Each row below holds a small network's activations on one input, seen along a few directions.
In each table, some parts of the input vary, and every possible input appears once, in random order.
A made-up example of a description, with smaller parts first: line(6) and (point or line(9) or (values(2) and ring(8))).
Shared parts are said once, and a part with two or three values counts as separate values.
In the rows, 128 means zero.

Other details of the inputs vary at random and push rows far along two fixed directions, the same in every table; ignore that.

Table:
row 1: [128 133 122 148 139 118 115 134 116 140 143 126 140]
row 2: [105 121 223 143 123 156 120 138 158  87  72  91  92]
row 3: [115 122 116 135 147 117 135 135 112 127 129 134 136]
row 4: [131 131 119 131 116 108 126 127 139 125 148 146 131]
row 5: [123 106 225 121  94 149 121 134 142  71  96  94  97]
row 6: [138 159 119 148 142 120 125 131 130 140 131 128 132]
row 7: [126 132 107 111 133 128 135 124 110 113 140 128 116]
row 8: [135 150 115 148 146 122 135 127 114 132 113 135 124]
row 9: [188  74  41  62 133 228 104  87 140 218  60 163 245]
row 10: [118 126 119 136 131 122 152 130 115 141 132 136 127]
row 11: [121 129 120 143 125 119 141 129 131 146 148 130 130]
row 12: [119 146 119 143 133 125 115 118 119 141 144 132 130]
row 13: [110 118 222 130 118 155 115 145 162  82  74  95  80]
row 14: [120 120 112 121 142 117 131 142 116 122 133 138 126]
row 15: [130 136 125 150 123 122 133 128 118 153 146 129 129]
row 16: [118 142 121 138 141 127 128 115 102 135 129 139 124]
row 17: [123 136 120 144 117 111 129 125 134 129 144 139 142]
row 18: [140 121 109 122 135 117 124 136 124 119 155 118 131]
row 19: [107 101 222 129 115 151  99 146 163  93 107  92 100]
row 20: [128 151 116 141 144 117 132 133 144 133 133 128 132]
row 21: [142 123 114 125 119 120 141 128 127 131 158 120 118]
row 22: [121 134 120 136 125 113 142 125 117 124 128 145 140]
row 23: [116 136 113 123 132 120 120 124 136 129 151 138 119]
row 24: [133 119 109 116 137 121 134 141 107 111 138 122 125]
row 25: [119 126 117 141 140 115 123 136 128 134 145 127 140]
row 26: [123 124 116 123 126 120 149 137 119 135 136 140 115]
row 27: [112 134 112 116 137 124 132 126 119 123 134 144 115]
row 28: [129 132 125 144 130 124 146 127 103 147 131 136 125]
row 29: [132 143 124 149 113 114 121 125 120 137 141 137 143]
row 30: [110 140 116 136 135 122 122 120 132 134 146 132 130]
row 31: [107 136 115 130 142 125 135 119 115 128 131 139 126]
row 32: [127 130 118 123 121 111 139 130 121 119 132 151 129]
row 33: [131 134 118 125 127  94 113 122 121 141 134 118 130]
row 34: [146 128 116 127 113 110 131 122 130 114 153 131 132]
row 35: [135 148 113 127 141 115 129 138 148 129 137 134 121]
row 36: [127 125 119 130 122 117 138 133 136 140 152 135 118]
row 37: [171  53 146  37  96 244  80  84 176 183   6 111 206]
row 38: [149 146 110 122 138 117 133 134 139 119 142 119 122]
row 39: [131 140 127 143 122 116 135 124 104 130 126 144 139]
row 40: [124 117 216 124 114 159 119 143 153  73  80  80  83]
row 41: [131 133 107 117 130 124 124 120 127 120 157 123 121]
row 42: [136 122 113 119 121 123 152 134 110 125 142 125 114]
Description of these inputs: values(2) and (point or (line(4) and values(5))).
Changing only the values(2) part turns row 22 into row 17. The same change can be made to row 16. Which row results?
Answer: row 12
Changing only the values(2) part turns row 40 into row 38. The same change can be made to row 31. Which row results?
Answer: row 30
Change only the line(4) part in row 34. List by row number the other rows that result.
Answer: row 4, row 17, row 29
Change only the values(5) part in row 27. List by row number the other rows that result.
Answer: row 13, row 14, row 26, row 32

Table:
row 43: [142 130 117 128 137 130 136 132 125 133 119 129 129]
row 44: [135 111 111 107 121 127 130 128 127 116 139 126 123]
row 45: [120 122 124 122 134 124 123 123 121 140 123 132 135]
row 46: [ 90 162 180 183 134  63 136 147 102  84 186 110  63]
row 47: [119 132 120 129 135 135 133 132 129 131 126 141 123]
row 48: [135 133 123 131 126 123 127 128 139 126 127 139 137]
row 49: [125 127 120 126 126 132 141 120 117 130 123 134 136]
row 50: [141 122 121 128 131 129 137 130 114 136 123 128 132]
row 51: [127 131 118 134 140 129 120 132 132 131 130 123 138]
row 52: [125  92 224  94 103 184 105 135 175  86  82  83 104]
row 53: [133 125 122 129 114 125 132 126 133 143 136 130 135]
row 54: [127 133 117 127 132 134 139 121 128 127 118 133 131]
row 55: [133 133 121 129 120 125 131 129 143 140 133 128 130]
row 56: [121 128 119 124 140 125 122 125 131 137 119 131 130]
row 57: [126 123 122 132 133 129 121 130 122 134 133 124 143]
row 58: [138 141 118 127 130 126 122 125 124 128 120 129 130]
row 59: [121 122 118 124 128 139 133 128 120 139 128 144 133]
row 60: [136 133 123 126 124 124 123 123 113 130 124 128 133]
row 61: [133 134 115 128 132 136 121 120 138 141 138 131 135]
row 62: [132 126 129 133 119 120 128 127 129 127 132 138 138]
What do these inputs look like to the network?
Answer: values(2) and (point or ring(9))
Changing only the values(2) part turns row 49 into row 54. The same change can be made to row 50. Which row results?
Answer: row 43
Change only the values(2) part in row 61. List by row number the other rows that result.
Answer: row 46

Table:
row 63: [126 130 127 124 131 128 130 131 137 121 133 126 120]
row 64: [133 128 129 125 125 125 130 133 131 121 131 123 122]
row 65: [122 127 129 127 127 127 128 130 136 124 134 130 122]
row 66: [123 129 134 134 125 126 130 127 120 130 126 128 127]
row 67: [129 129 128 124 133 127 124 130 131 121 133 122 121]
row 68: [124 132 128 128 136 130 129 131 125 123 123 125 121]
row 69: [151 141  23 114 154 115 142 118 104 167 149 165 165]
row 70: [127 130 131 132 125 127 136 129 126 123 124 132 125]
row 71: [130 129 132 132 128 124 130 129 120 123 123 126 128]
row 72: [132 128 132 126 121 124 131 129 131 121 133 128 125]
row 73: [134 128 129 125 127 122 127 131 129 121 130 121 124]
row 74: [125 131 129 128 138 127 126 130 124 122 122 123 124]
row 75: [121 129 131 130 135 125 124 129 123 126 124 126 127]
row 76: [125 127 130 126 129 126 122 129 130 124 134 126 124]
row 77: [126 127 134 130 120 124 128 126 130 128 136 128 126]
row 78: [131 129 130 129 132 123 130 131 122 123 121 124 125]
row 79: [128 130 132 132 126 127 133 130 121 123 124 129 126]
row 80: [118 129 130 130 132 128 131 129 128 126 125 133 123]
row 81: [131 147 134 149 130 123 116 128 148 137 130 125 134]
row 82: [131 130 131 129 130 125 131 130 122 123 122 126 122]
row 83: [123 128 130 125 128 126 125 130 134 124 134 129 124]
row 84: [152  84 137  86 109 203 100 107 164 160  78 120 179]
row 85: [126 127 133 131 120 125 127 128 128 128 136 125 126]
row 86: [149  87 135  90 114 203 103 106 155 163  71 125 180]
row 87: [127 130 127 124 132 128 127 132 133 121 133 122 121]
row 88: [128 130 132 130 126 126 134 128 123 123 124 131 126]
row 89: [128 130 129 129 129 127 136 131 127 124 122 130 121]
row 90: [129 126 133 131 121 124 125 126 127 128 136 125 127]
row 91: [129 130 130 129 129 126 133 132 123 123 121 126 122]
row 92: [121 127 135 135 129 128 129 129 121 132 128 129 127]
row 93: [128 129 127 124 134 125 124 130 131 120 132 119 124]
row 94: [129 131 131 128 129 125 134 130 125 123 122 129 122]
row 95: [135 128 129 125 126 124 128 131 129 121 131 123 122]
row 96: [123 127 136 135 130 128 127 128 120 131 128 128 128]
row 97: [120 127 134 135 128 129 132 128 125 132 128 132 126]
row 98: [123 129 135 133 125 126 131 125 122 130 126 131 127]
row 99: [133 129 129 123 125 124 131 131 132 121 131 126 121]
row 100: [123 132 129 127 136 129 131 129 127 123 123 128 121]
row 101: [133 127 131 128 124 122 127 129 127 121 132 123 128]
row 102: [124 126 130 127 131 124 121 130 130 124 133 123 126]
row 103: [124 126 134 131 124 126 127 129 130 130 138 128 127]
row 104: [126 124 134 132 125 126 124 128 127 130 138 125 127]
row 105: [131 129 133 132 127 126 131 128 120 123 124 128 126]
row 106: [132 128 129 125 124 125 134 132 135 121 131 127 120]
row 107: [120 129 130 130 132 128 127 130 124 126 124 129 124]
row 108: [127 130 128 123 131 127 128 130 135 121 133 125 121]
row 109: [130 128 131 128 121 125 133 130 133 121 133 129 124]
row 110: [125 128 135 134 126 126 128 125 119 130 127 128 127]
row 111: [123 125 133 132 124 127 129 129 133 130 137 129 126]
row 112: [132 128 130 128 121 125 130 131 129 121 133 126 126]
row 113: [128 126 134 131 123 122 124 126 126 128 135 122 129]
row 114: [147 139  23 115 151 114 139 116 103 171 150 170 169]
row 115: [134 127 132 128 122 124 127 129 128 121 134 125 125]
row 116: [125 127 133 131 120 125 131 127 132 128 136 129 125]
row 117: [124 125 133 132 124 127 126 130 128 130 137 126 127]
row 118: [122 131 128 128 135 130 133 130 129 123 123 129 120]
row 119: [125 128 135 135 127 124 127 126 119 129 126 125 129]
row 120: [120 128 135 134 129 128 130 128 123 132 128 131 127]
row 121: [123 127 129 126 128 126 124 131 132 124 134 126 124]
row 122: [122 129 134 135 124 127 134 126 124 130 126 132 126]
row 123: [127 151 138 151 135 125 119 128 140 139 121 128 134]
row 124: [119 130 131 129 132 128 128 129 126 126 125 132 124]
What do these inputs look like to the network?
Answer: values(2) and (point or (line(5) and ring(6)))
Changing only the values(2) part turns row 66 into row 85. The same change can be made to row 80. Which row results?
Answer: row 65
Change only the values(2) part in row 77. List by row number the other rows that result.
Answer: row 98
Change only the ring(6) part in row 124. List by row number the other rows that result.
Answer: row 88, row 94, row 98, row 100, row 120
Change only the values(2) part in row 67. List by row number the other rows that result.
Answer: row 69
A walk changes only the line(5) part. It starts at row 93 and steps to row 67. List the rest of the walk in order.
Answer: row 87, row 108, row 63

Table:
row 125: [116 124 130 140 133 128 129 131 119 144 128 141 133]
row 126: [137 125 120 117 120 126 147 134 122 119 127 131 121]
row 127: [123 119 124 117 126 120 125 135 113 114 141 122 122]
row 128: [128 124 122 119 129 120 120 124 135 129 147 121 129]
row 129: [122 130 130 141 128 133 130 125 116 145 131 138 128]
row 130: [133 124 120 114 133 122 116 132 132 119 146 123 126]
row 131: [128 125 129 140 120 127 135 127 120 140 132 136 132]
row 132: [146 103 156 101 118 199  95 113 163 137  70 108 155]
row 133: [131 129 122 122 129 126 147 131 120 121 123 131 121]
row 134: [131 132 125 129 139 131 128 124 110 127 121 129 129]
row 135: [132 121 126 138 113 126 137 126 123 133 136 134 133]
row 136: [121 142 124 129 123 119 122 120 141 121 128 147 135]
row 137: [144 130 118 120 125 123 137 135 141 121 133 132 117]
row 138: [122 116 120 120 122 122 125 123 118 129 139 124 128]
row 139: [121 133 114 130 144 128 131 133 138 123 121 129 121]
row 140: [117 133 126 127 119 121 129 119 122 121 121 152 134]
row 141: [146 132 121 125 125 119 124 133 132 121 134 126 131]
row 142: [120 137 125 137 139 121 119 130 132 139 124 127 134]
row 143: [138 134 117 125 131 126 136 132 139 124 127 130 118]
row 144: [132 128 128 133 124 120 132 124 116 136 124 129 131]
row 145: [121 118 116 105 125 129 138 135 122 119 137 129 117]
row 146: [118 112 121 127 119 130 129 122 122 131 147 131 129]
row 147: [123 141 127 141 129 133 124 127 132 144 137 131 133]
row 148: [118 127 120 124 144 129 143 131 120 124 118 133 125]
row 149: [136 125 124 130 117 119 134 124 118 131 128 128 133]
row 150: [125 134 119 122 139 135 144 125 117 126 120 131 122]
row 151: [ 97 131 248 163 116 108 124 151 122  59 117  81  61]
row 152: [139 135 125 130 121 117 128 126 135 131 135 124 134]
row 153: [120 127 129 134 138 121 127 127 116 140 120 134 132]
row 154: [129 140 114 128 139 134 132 128 135 125 124 127 117]
row 155: [153  88 161  91 100 192 109 117 151 129  73 111 158]
row 156: [125 133 120 134 144 124 117 133 130 125 122 125 133]
row 157: [126 133 128 134 134 127 128 121 113 141 122 131 128]
row 158: [127 143 124 137 134 126 120 124 129 140 127 124 130]
row 159: [140 136 122 131 131 120 124 131 130 123 129 124 130]
row 160: [136 131 128 137 119 125 132 127 139 133 144 129 137]
row 161: [117 135 127 141 134 128 123 133 135 143 133 134 138]
row 162: [130 136 128 140 123 127 130 128 136 139 139 130 136]
row 163: [131 122 115 108 132 127 128 134 140 122 144 130 113]
row 164: [121 123 130 129 127 125 125 124 138 127 157 126 127]
row 165: [134 138 126 135 127 118 126 126 132 136 130 123 133]
row 166: [124 126 125 130 145 126 127 129 113 125 119 132 133]
Changing only one part turns row 164 into row 146. The same change can be made to row 160. Which row results?
Answer: row 135
Changing only one part turns row 128 into row 138. The same change can be made to row 158. Which row results?
Answer: row 157
What do these inputs look like to the network?
Answer: values(2) and (point or (line(4) and line(5)))
Change only the values(2) part in row 150. List by row number the other rows that result.
Answer: row 154
Change only the line(5) part in row 141. List by row number the other rows that result.
Answer: row 130, row 132, row 156, row 159
Change only the line(5) part in row 150. List by row number the other rows that result.
Answer: row 126, row 133, row 145, row 148
